A small network was shown many inputs. Here are its activations along a few directions, one row for each input.
In each table, some parts of the input vary, and every possible input appears once, in random order.
A made-up example of a description, with smaller parts first: one of 2 separate values, together with either a single point or one of 11 places along a line or (one of 4 places along a line, together with one of 8 places around a ring).
Shared parts are said once, and a part with two or three values counts as separate values.
(in the rows, 128 means zero)

A family of inputs:
r1: [156 154 138 155 163 102  68 116  92 155 156  67  57 129 124]
r2: [ 47 155 205 130 129 176 184 129 224  66 181 159 216 102 147]
r3: [107 131  99 107 108 128 185 118 118 109  96  65 169 124  88]
r4: [128 129 108 129  78 101 146  68 167 141 124  46 144  98  98]
r5: [117 142 103 172  66 138 139  31 152 159 120  56 152 115 105]
r6: [146 116  97  90  65 127 206 128 136 109 101 138 173 146 109]
r7: [192  92  97 120 167 139 100 187 103 132 103 238  88 146 138]
r8: [ 72 151 247 164 206 136  99 178 150  95 208 202 135 146 178]
r9: [163 150 125 117 156 134 126 192  60 142 112 176  78 151 131]
r10: [113 115 125  78 174  83  73 175  87 167 114 111  80 131 129]
r11: [161  81  73  99  73 169 189 129 149  79  77 181 173 115 144]
r12: [133 118 119 173 150 104  21  84  98 181 145  96  72 133 145]
What do these inputs look like to the network?
> one of 2 separate values, together with either a single point or one of 5 places along a line
Changing only the choice among 2 separate values turns r6 into r9. The same change can be made to r3. Which row results?
> r10

A family of inputs:
r13: [ 29 162 228 183 162 151  87  78 198 155 212 127 156 110 154]
r14: [126 117 162  91 118 184 196 119 196  51 145 129 174 141 148]
r15: [118  96 139 131 117 156 196 145 229  71 120 152 179 105 174]
r16: [180 127  69 158 142 142  42 135  62 176 103 141  50 146 147]
r17: [109 119 199 115 215  98  97 222  91 129 145 190  98 122 154]
r18: [183 136  70 177 154 158  54 109  79 180 104 137  46 131 141]
r19: [ 84 153 139  61  78 160 198 135 131  88 144 165 208 142 107]
r20: [149 130 143 143 178 195  76 157 130 130 141 238  87 123 178]
r21: [129 117 175 103 178 129  77 191  88 130 152 228  89 153 178]
r22: [137 131 146 103 193  49  77 164  61 164 108  66  47  98  73]
r23: [166 138 104 149  60 132 184  50  96  88 124  30 154 132  87]
r24: [ 98 118 217  89 223  98 107 218 113 116 143 170  94  90 117]
r25: [102  87 131 112  99 131 190 149 205 111 103 187 209 124 138]
r26: [137  97  58 122  68 102 170 104 163 168  79  93 169 125  98]
r27: [ 76 168 165 196 123 115  54  21 153 208 179  23 108 115 115]
r28: [ 94 121 142 128  82 140 211 150 187  97 126 173 199 138 120]
r29: [134 152 169 118  99 157 196 101 149  41 156 131 211 125 126]
r30: [159 106  65 145  86 119 170  92 189 118  94  61 142 113 133]
r31: [140 117 151 149 178 176  82 178 110 134 135 245  91 145 180]
r32: [147 128 123 121 181  61  63 169  37 178 111  89  52 123 122]
r33: [169 135  77 130 162  77  36 142  35 172 126 127  59 150 134]
r34: [117 165  67  91  43 117 174  89  84 125 103  73 168 148  69]
r35: [160 122  79 125  94 132 175  69 147  98 110  26 127 141 107]
r36: [130 128  54 132  40  92 162  83 138 143 108  70 154 132  72]
Changing only one part turns r17 into r32. The same change can be made to r31. Which row results?
> r16
What do these inputs look like to the network?
> one of 2 separate values, together with either a single point or one of 5 places along a line or one of 6 places around a ring

A family of inputs:
r37: [134  95 110 100  95 172 222 156 184  50 109 164 187 136 162]
r38: [ 70 175 184 160 106 145 159  67 190 118 183  93 194 116  99]
r39: [158 129  39 120  51 104 169  79 129 144  95  42 149 129  71]
r40: [101 132 224 132 209 144  95 180 123 129 152 222 104 123 164]
r41: [ 90 158 206 166 198 134  42 114 119 176 179 152  92 133 138]
r42: [108 140 121 146  75  88 143  42 167 149 146  14 158 118  85]
r43: [128 154 129 164 158  86  26 105  83 179 168  76  70 135 118]
r44: [174 100  52 100  69 147 216 130 139  84  70 107 157 124 118]
r45: [169 126  65 124 140 107  54 132  44 176  99  85  48 135 128]
r46: [ 56 129 194 114 114 152 201 132 202  98 138 172 211 116 138]
r47: [188 103  66 109 152 119  99 196  59 128  78 165  67 126 141]
r48: [161  95 145 102 168 137 109 204  97 107 119 243  99 145 173]
What do these inputs look like to the network?
> one of 2 separate values, together with one of 6 places around a ring
Change only the choice among 2 separate values in r47. List by row number the other rows that result.
> r44
Change only the choice among 2 separate values in r38. List by row number the other rows that result.
> r41

A family of inputs:
r49: [116 132 144 140 129 142 112 115 129 137 151 135 124 126 143]
r50: [131 122 126 112 123 141 162 158 136 108 121 168 151 132 134]
r51: [145 108 117 130 118 137 135 138 129 116 124 138 133 126 139]
r52: [118 107 136 111 131 134 155 153 145 112 121 159 147 130 141]
r53: [117 148 149 136 150 101 101 126 103 137 146 117 116 126 112]
r54: [136 116 123 110 137 104 127 146 106 132 115 115 116 130 119]
r55: [143 128 110 107 134 110 136 146  93 127 111 123 116 136 109]
r56: [153 115 100 131 112 119 116 122 124 138 110 123 108 131 129]
r57: [ 97 136 164 134 145 137 126 134 146 124 152 160 146 129 136]
r58: [106 131 112 118  35 139 224  56 193  95 122  48 218 124  83]
r59: [114 125 151 118 139 135 138 141 149 116 138 158 142 126 136]
r60: [154 127  86 127 110 136 126 127 103 137 106 124 117 134 124]
r61: [139 132 108 135 126 121 103 110 125 141 124 120 104 127 131]
r62: [127 137 135 124 143 104 109 141 108 131 131 115 113 123 115]
r63: [103 129 162 137 148 138 134 145 148 120 141 149 140 119 135]
r64: [120 141 144 134 152 103 110 136 114 138 132 108 105 121 120]
r65: [133 128 131 130 133 144 123 124 134 123 129 133 125 134 144]
r66: [152 123 103 121 116 150 145 137 117 116 119 143 135 134 138]
r67: [121 138 122 148 129 123  89 106 121 154 135 117 112 130 130]
r68: [131 132 148 142 139 146 118 119 135 130 131 126 119 127 140]
r69: [132 134 117 146 137 124 101 110 129 154 128 110 103 123 131]
What do these inputs look like to the network?
> either a single point or (one of 4 places along a line, together with one of 5 places along a line)
A walk changes only the place on the line of 4. It starts at r59 and steps to r65. List the rest of the walk in order.
> r61, r62
